Each row below holds a small network's activations on one input, seen along a few directions.
Each table varies a few parts of the input and shows all the possible inputs, shuffled.
A made-up example of a description, with smaller parts first: one of 6 places along a line, together with either a single point or one of 11 places around a ring or (one of 3 separate values, together with one of 5 places around a ring).
Shared parts are said once, and a part with two or three values counts as separate values.
In the rows, zero is written as 128.

Other details of the inputs vary at random and push rows far along two fixed directions, the same in every table; ignore that.

A family of inputs:
R1: [151 124 157 118 132 114 150 139 128 134 119 180 109 129]
R2: [ 89 127  83 130 115 153 114 125 118 100 159  67 130 149]
R3: [168 151 153 124 136 101 142 126 124 142 121 159 143 114]
R4: [145 151 137 137  96 100 152 133 108 145 111 154 114 115]
R5: [138 126  89 223 172 172  22 166 131 137 155  79 120 166]
R6: [157 149 153 115 134 101 145 127 131 142 107 157 150 110]
R7: [131 124  90 222 172 176  14 172 134 142 139  80 128 164]
R8: [ 70 103 102  44 120 150 178  65 140  75 169  67 169 117]
R9: [158 152 153 118 137 103 140 128 130 142 106 160 149 113]
R10: [151 124 144 147 115 108 148 118 132 154 110 156 110 101]
R11: [150 120 169 114 130 109 143 137 122 139 125 173 103 128]
R12: [ 61  86 105  60 128 167 154 102 146  77 153  90 137 142]
R13: [135 150 139 135  98 102 146 135 113 146  94 157 122 117]
R14: [150 120 161 123 133 117 146 138 125 137 116 180 114 129]
R15: [164 147 154 120 132 102 146 123 123 143 120 157 146 109]
R16: [143 124 144 142 115 110 144 121 138 155  95 158 116 101]
R17: [144 122 160 123 135 119 138 144 130 140 101 182 119 131]
R18: [164 146 164 115 133  95 139 122 118 146 127 152 137 111]
R19: [145 150 147 132  97  93 145 132 104 148 117 148 105 118]
R20: [153 126 142 145 114 108 148 120 133 153 112 155 108 100]
R21: [ 65 123  83  94 103 152 141 106 128  89 145  69 136 139]
R22: [142 149 139 136  96 100 154 129 108 144 109 155 116 116]
R23: [155 123 158 126 134 114 144 145 127 137 120 178 110 130]
R24: [151 125 152 139 114 101 142 118 128 156 119 150  99 101]
R25: [ 60 105 100  30 117 150 183  66 147  73 157  66 173 113]
R26: [ 73  95 104  80 139 168 133 115 145  82 152  94 134 152]
R27: [ 55 102 102  26 115 150 188  60 147  71 155  67 176 112]
R28: [137 152 137 133  97 102 147 137 114 145  96 156 120 116]
R29: [137 152 136 131  97  99 152 136 116 144  98 154 118 116]
R30: [ 72  91 104  78 138 166 137 115 146  82 154  91 135 149]
R31: [161 147 137 146 151 120 108 139 124 138 135 132 148 130]
R32: [132 128  89 221 174 174  15 172 136 140 139  81 125 167]
R33: [128 123  89 214 170 172  24 168 137 138 141  78 127 163]
R34: [143 126  90 234 176 172  12 175 129 142 155  78 120 168]
R35: [ 85  92 105  95 141 169 126 119 136  86 166  91 130 153]
R36: [147 155 136 139 100  99 149 135 110 144 111 156 111 120]
Description of these inputs: one of 4 separate values, together with either a single point or (one of 2 separate values, together with one of 4 places along a line).
Changing only the choice among 4 separate values turns R15 into R4. The same change can be made to R8. Which row results? -> R22
Which other rows does R1 become when the choice among 2 separate values takes its other values? List them by row number. -> R26
Which other rows does R36 become when the choice among 4 separate values takes its other values? List them by row number. -> R1, R3, R5
Which other rows does R21 become when the choice among 4 separate values takes its other values? List them by row number. -> R9, R26, R32

A family of inputs:
R37: [128 123 130 130 135 135 120 135 128 127 128 131 130 135]
R38: [127 122 127 130 134 135 121 130 130 127 131 128 126 131]
R39: [127 128 129 128 136 132 122 134 128 124 130 130 132 136]
R40: [124 126 124 138 125 130 120 128 129 131 126 122 121 129]
R41: [132 132 127 130 136 130 119 127 128 129 130 121 141 127]
R42: [198 156 187 141 116  68 167 143 120 176  79 225 110  98]
R43: [127 124 130 126 135 133 120 134 129 126 129 129 128 136]
R44: [130 126 126 133 134 133 123 130 131 126 133 126 128 131]
R45: [126 127 130 128 135 133 121 133 126 125 131 129 133 135]
R46: [131 133 129 128 136 128 119 126 129 129 130 120 140 127]
R47: [125 129 124 136 124 128 122 131 127 131 129 120 123 128]
R48: [126 135 123 132 123 128 122 129 123 128 130 121 128 130]
R49: [125 130 121 138 125 130 124 132 128 129 127 121 125 129]
R50: [127 132 122 135 125 127 120 131 124 130 130 120 126 130]
R51: [125 128 122 138 124 130 123 131 126 130 128 121 125 128]
R52: [132 127 129 132 135 132 122 131 127 128 133 127 131 134]
R53: [132 134 126 130 136 129 120 128 130 128 130 122 141 128]
R54: [127 136 121 135 125 129 123 131 124 127 128 122 129 131]
R55: [128 123 128 130 135 133 120 131 131 128 131 127 124 131]
R56: [131 127 129 129 135 130 121 130 128 127 134 125 128 134]
R57: [124 125 122 140 125 132 122 128 128 131 126 123 123 129]
R58: [130 125 129 131 133 131 122 130 129 127 133 126 126 130]
R59: [127 124 128 128 135 134 122 135 131 125 128 130 129 136]
R60: [127 131 121 136 124 129 122 130 123 129 129 121 128 129]
R61: [101 110 130  63 102 120 196  87 141 107 129 131 127 102]
R62: [126 134 122 133 123 129 125 128 122 127 129 122 130 130]
R63: [128 133 120 138 126 129 122 132 126 128 128 121 127 130]
R64: [ 94 111 134  53 102 118 198  86 136 102 132 127 132 106]
R65: [130 125 128 134 133 133 122 130 128 128 133 127 129 130]
R66: [124 126 121 140 126 131 122 129 130 130 125 123 122 129]
Changing only one part turns R59 into R37. The same change can be made to R49. Which row results? -> R51
What do these inputs look like to the network? -> one of 3 separate values, together with either a single point or one of 4 places along a line or one of 5 places around a ring
Which other rows does R65 become when the choice among 3 separate values takes its other values? List them by row number. -> R44, R58
Which other rows agree with R48 in the choice among 3 separate values? List them by row number. -> R40, R43, R46, R47, R50, R55, R56, R58, R64
